These are the activations of a small neural network, seen along a few directions. Each row is one input.
Each table varies a few parts of the input and shows all the possible inputs, shuffled.
Descriptions start from the smaller parts, as in this example, which fits no table here: one of 5 places around a ring, together with either a single point or one of 9 places along a line or (one of 3 separate values, together with one of 4 places along a line).
Shared parts are said once, and a part with two or three values counts as separate values.

Other details of the inputs vary at random and push rows far along two fixed directions, the same in every table; ignore that.

A family of inputs:
r1: [-30   7  -2 -11  13  -8 -11  -8  38   4   4  -3  -4]
r2: [ 18  -1  -9   5  -3  15  15  11 -15   4 -21   3  33]
r3: [ 10   2  15   7 -13  -6  11  12 -22   4   2   2  -3]
r4: [  2  -8  34   6 -33 -22   6   8 -24  -4  53   8 -33]
r5: [ -1   1  37   8 -25 -23  -2   6 -34   1  40   3 -40]
r6: [-12   1 -13   4  -5 -13  15   8 -11  12  15   3  17]
r7: [-24  -6   1  -7   1 -18 -17 -23  31  -8  31   4 -31]
r8: [14 -7 -1 -1 -9  8 14 13 -9  6 -8 -1 13]
r9: [ 12   2  -1   7  -1  -6   9   7 -27   2   0  -5  -7]
r10: [ 11  -6   6   3 -10   3  10   9 -17   8  -3   2   9]
r11: [  1  -3 -23   5  -2 -16  15   5 -16   8  -2   2   5]
r12: [ -6   2  16 -12   3   7 -13  -5  35  -9  -3  -2 -14]
r13: [ 15   2 -12   8   4  14  12   4 -25  -1 -20  -2  19]
r14: [-21   5 -19 -13  18   2  -7  -3  36   8 -14  -1  20]
r15: [ 12  -1   0   1  -3   0   3   6 -26   2  -4   0   1]
r16: [  7   5  14  11 -12  -4   3   8 -26  -3   9   3  -7]
r17: [-14   3  -5   9  -7 -17  18   9 -18  10  21   2   6]
r18: [ 11  -1   6   6 -10   4   3   5 -22   2   3   4   7]
r19: [ 10  -4   4   3  -8   5   3   7 -22   8  -3   0   5]
r20: [  0  -9 -20   7  -8 -18  18   4 -22  12   8   0   0]
r21: [-36  -4  12 -13   0 -19 -18 -12  32   6  37   0 -23]
r22: [-15   2  29 -10   1  -8 -28 -17  18 -11  23  -3 -43]
r23: [  3   1 -13 -13  25  17 -19 -12  31  -5 -26  -5   7]
r24: [ 17   6  -8   8   2  15  14  12 -10  -1 -32   1  32]
r25: [-24  -3  -2  -5   7 -12 -14 -23  34  -9  19   2 -27]
r26: [-13  -2  30  -6  -2   1 -22 -15  30 -12  21   4 -26]
r27: [  2   0  -3 -16  12  21 -11  -2  41  -6 -27  -1  13]
r28: [ -4  -6  -3 -13  18  13 -23 -17  32  -4  -8  -6  -8]
r29: [ 12   1   7   4  -9  -1   3  10 -25   5  -1   3   3]
r30: [  4   0 -20 -11  27  26 -17 -16  36  -8 -30  -5  18]
r31: [  9   2  14   9 -16  -6  13  14 -17  -5  12   2  -6]
r32: [ -2   0   4  -9   9  20  -9  -7  37 -11 -13  -1   5]
r33: [ 12  -1   8   3  -9  -2   7  12 -17   5  -3   4   7]
r34: [ 16   4 -11   8   4  21  10   7 -15   2 -30   0  29]
r35: [  1   1 -11  -6  23  21 -14 -16  29 -10 -20  -5   6]
r36: [ 17  -3 -20   0   6  18   9   6 -20   7 -31  -5  27]
r37: [-12  -3  12  11 -22 -43  11   1 -29   4  46   3 -44]
r38: [ -2   2 -17  14  -6 -20  18   4 -20   1   7   1  -3]
r39: [ 18   0 -17   3   4  16   9   4 -21   1 -23  -1  27]
r40: [-29   9  -5  -7  14  -6 -12  -8  39  -2   5  -1   1]
r41: [ -7   5   7  -7  13  10 -23 -16  26 -15  -7  -3 -11]
r42: [ 18   5 -21  10  11  11  12   8 -19  -2 -26  -5  22]
Description of these inputs: one of 6 places around a ring, together with either one of 2 separate values or one of 5 places along a line.
Question: Changing only the place on the ring of 6 turns r40 into r14. The same change can be made to r41. Which row results?
Answer: r15
Question: Changing only the place on the ring of 6 turns r42 into r9. The same change can be made to r38. Which row results?
Answer: r37
Question: Start at r9 and move only the place on the line of 5, one step at a time. The first step leads to r22. Which rows follow, in order?
Answer: r5, r3, r12
Question: List by row number the other rows that have the place on the ring of 6 in common with r26.
Answer: r13, r17, r25, r32, r34, r35
Question: List by row number the other rows that have the place on the ring of 6 in common with r28.
Answer: r8, r10, r19, r20, r21, r36

A family of inputs:
r43: [ 10   4 -23  -1  23  14  -3  -8  14  -7 -30  -3  22]
r44: [ 21   2 -11   0  -5  14   9  15 -18   5 -23   6  33]
r45: [ -9  -2 -13 -13  17  14 -23 -23  31  -8 -22   1   5]
r46: [  8  -6  -2  10 -11 -11   6   4 -37  -1  27   1 -12]
r47: [-30  13  24   1  -3 -21 -12  -4  14  -4  31  -1 -32]
r48: [-25  -2   4 -25  17  -4 -27 -17  57  -2  11  -5 -15]
r49: [  4  14  -1   3  17  26  -3   4   9   0 -35  -3  34]
r50: [ -6  -4 -16  -9  14  19 -22 -23  33  -7 -19  -3   4]
r51: [ 17  -7 -13   7  -3   0  21   6 -42  13  -3  -5   5]
r52: [ 15   8  -8  -7  13  23   3   7  18 -10 -38  -4  25]
r53: [-10  -6  19 -12   3 -18 -25 -16  11  -5  33  -3 -41]
r54: [ -5  -9  33 -10  -8  -5 -20  -4  12  -3  35  -1 -35]
r55: [  2   5   1  12 -20 -28  22  20 -29   5  18   6  -9]
r56: [ -3  11 -20  -1  20  19  -9  -6  -1   1 -30  -5  25]
r57: [ -2  -5  -3   8 -17 -17  17  14 -30   7  33   4  -2]
r58: [  8  13 -16  15  13   8   9   5 -26   5 -24  -4  24]
r59: [ 24   4  -8   7  -1  13  13  15 -13   3 -28   6  33]
r60: [ 12   4  -8  -4  13  27   1   7  21 -10 -35  -5  20]
r61: [-17   0  18   4 -19 -29   6   1  -3  -3  30   6 -30]
r62: [ -7 -10  35 -13  -9  -2 -16 -11  12  -1  33  -1 -36]
r63: [ 12  -2  18  13 -26  -7  15  13 -28  -2  11   2 -14]
r64: [ -3   1 -25 -12  15   6  -1   4  24  12 -28  -1  26]
r65: [ 14   0  -8  -2  13  32   5  -2  18  -3 -34  -2  31]
r66: [ 17   1 -13  15  -3  -4  19  12 -34  -4  -5  -5  -1]
r67: [ -8  -4  33 -12  -9  -7 -23  -8  14 -12  36   4 -27]
r68: [ 24  -2   2  15 -10   6  20  19 -31   1  -1   2  17]
r69: [ -9   3  37  -1 -12 -11 -12   5 -17   7  30  -2 -25]
r70: [  7   7 -18   5  14   7   7   9 -30  14 -27  -9  22]
r71: [  6   3 -14  12  -8  -9  28  20 -22   3   1  -3  10]
r72: [-30  -1   7 -13  12  -2 -24 -24  61  -8   3   5 -13]
r73: [  2   1   1  15 -18 -27  19  16 -29   8  24  10  -2]
r74: [ -6   3  34  -5 -13 -12 -18  -1  15 -12  26   7 -38]
r75: [ -5  -4  18   8 -12 -22  -7 -12 -14  -5  30   7 -34]
r76: [  6  -3 -14  19 -13  -9  29  13 -26  11   0   4  18]
r77: [  3  -6  31  -7 -14 -14  -8   5 -12   2  34   1 -27]
r78: [  1   0   1 -21  16  20 -25  -7  43   1 -27   0   9]
r79: [ 20  -2 -15  19  -2  -3  19  11 -38   0   1  -1   8]
r80: [  5   3 -25  11  -5   2  28  14  -9   6 -26  -2  25]
r81: [ 12  -4  -9 -11  10  23  -1   2  12   9 -43  -1  30]
r82: [-27  -6   4 -23  15   3 -22 -23  56   1  11  -5 -17]
r83: [  1  11  -5  -4  14  29  -7   3   6   2 -33  -3  36]
r84: [ 12   1  -6   0   8  22   2   0  14  -1 -39   3  31]
r85: [ -6   8  -9  11  -7  -9  19  17 -37  14   5   1  22]
r86: [  8   6 -12  10  -8 -15  29  20 -26   3  -1  -1  13]
r87: [ 12  -5 -27  -6  22  19  -3  -1   6   4 -30 -10  19]
r88: [ 20   3  -7   4   0  22  22  13 -12  -2 -30  -3  23]
r89: [ -2   3  15   4 -11 -24  -8  -3 -11  -9  27   4 -41]
r90: [ 21  -9   1   6 -16   6  17  16 -32  15 -10  -1  13]
r91: [  0  -7  -1   5 -14 -21  18  17 -29  15  28  -2  -7]
r92: [ 16  -1 -22  10  10  13  16  -2 -16   1 -21  -3  20]
r93: [ -7  -1  18   4 -12 -22  -6  -9 -10 -10  24   3 -41]
r94: [-14  -4   4  -5  14   7 -31 -31  47 -14   1  -1 -23]
r95: [-16  -6  13  -1 -17 -18   5  -5  -7   2  45   5 -22]
r96: [-36  12  12  -9  21   1 -28 -19  54  -6   6  -1  -9]
r97: [ 18   0  20  12 -17 -11  14  15 -34  -1  21   5  -2]
r98: [-27  -2   6 -13  16   5 -19 -26  61  -9  11   0 -14]
r99: [-15   0   5  -9  12   5 -29 -27  48 -17  -3  -4 -32]
r100: [-17   2 -16 -17  15   8 -18 -10  46  -2 -13   5  14]
r101: [ -1  -4 -13   6 -13 -10  21  10 -26  11   1   7  19]
r102: [ 13  -3 -25   3   7  16  12  -3 -19   2 -18  -2  21]
r103: [  7  -9   3   6 -13 -19   8   4 -41  11  13   1 -16]
r104: [-18  -6 -13 -16  15  10 -15 -14  50   6 -16  -5   6]
r105: [  7  16 -16  12  11   7  11   9 -25   1 -30  -7  17]
r106: [  7   2 -26  -7  16  15 -10  -7  10  -2 -30   2  22]
r107: [-25   8  -7 -14  24   9 -17  -7  37   9 -17  -8  13]
r108: [-13  -5  18 -20   8  22 -28 -23  48 -13   7   0 -12]
r109: [ 19   5 -12  12  -4 -10  21  13 -39  -4  -6  -3   3]
r110: [-12  -4  14   9 -12 -23   3   2  -2  -2  44   4 -25]
r111: [  2  -5 -17  11 -16  -6  23  11 -27  12   4   4  19]
r112: [ 16   3 -21   8   7  11  19   2 -17  -3 -26  -6  12]
r113: [ 10  -2 -11  -8  12  30  -5   2  17  -5 -26  -2  29]
r114: [ -3  -7 -15 -12  19  16 -21 -20  33   1 -25  -8  -1]
r115: [ 22  -2  -8  12  -6  18  17  11 -13   4 -28   1  31]
r116: [ 13   0  20  11 -25 -12  18  15 -36   0   9   5 -11]
r117: [ -2  -9  28   1 -26  -7  -9  -3 -10  -3  35   6 -25]
r118: [-25  -9  19 -10  -9 -25 -13 -10  17   7  33   4 -32]
r119: [-16  -1  17   2 -13 -21   8  -3   3  -5  36   0 -32]
r120: [-11  -6  34  -9 -16  -7 -21 -11  10  -7  31   8 -28]
r121: [-18   2 -14 -20  20  10 -17 -13  50  -6  -9  -1  14]
r122: [  8   2 -13  13  -6 -14  28  17 -26   7   5   3  20]
r123: [ 11   0   2  15 -12 -20   6   5 -34   1  18   7 -14]
r124: [ 10  -5   1   4 -11 -20   4   8 -37  10  16   2 -16]
r125: [-10  12  39   6 -13 -11  -8   6 -12  -6  26   0 -30]
r126: [ -5   1 -13 -16  23  14 -25 -21  36 -12 -13  -3   4]
Question: What do these inputs look like to the network?
Answer: one of 3 separate values, together with one of 4 places along a line, together with either a single point or one of 6 places around a ring
Question: Changing only the place on the line of 4 turns r49 into r83. The same change can be made to r58. Which row results?
Answer: r56
Question: Changing only the place on the line of 4 turns r110 into r71. The same change can be made to r84. Which row results?
Answer: r116
Question: Changing only the place on the line of 4 turns r98 into r95. The same change can be made to r43. Which row results?
Answer: r126
Question: Start at r87 and move only the place on the ring of 6, one step at a time. The first step leads to r53. Which rows follow, in order?
Answer: r124, r103, r114, r51
Question: Change only the choice among 3 separate values in r52. List by row number the other rows that result.
Answer: r86, r109
Question: List by row number the other rows that have the place on the line of 4 and the choice among 3 separate values in common with r120.
Answer: r44, r67, r83, r108, r113, r117
Question: List by row number the other rows that have the place on the line of 4 and the choice among 3 separate values in common with r62.
Answer: r54, r69, r77, r78, r81, r90
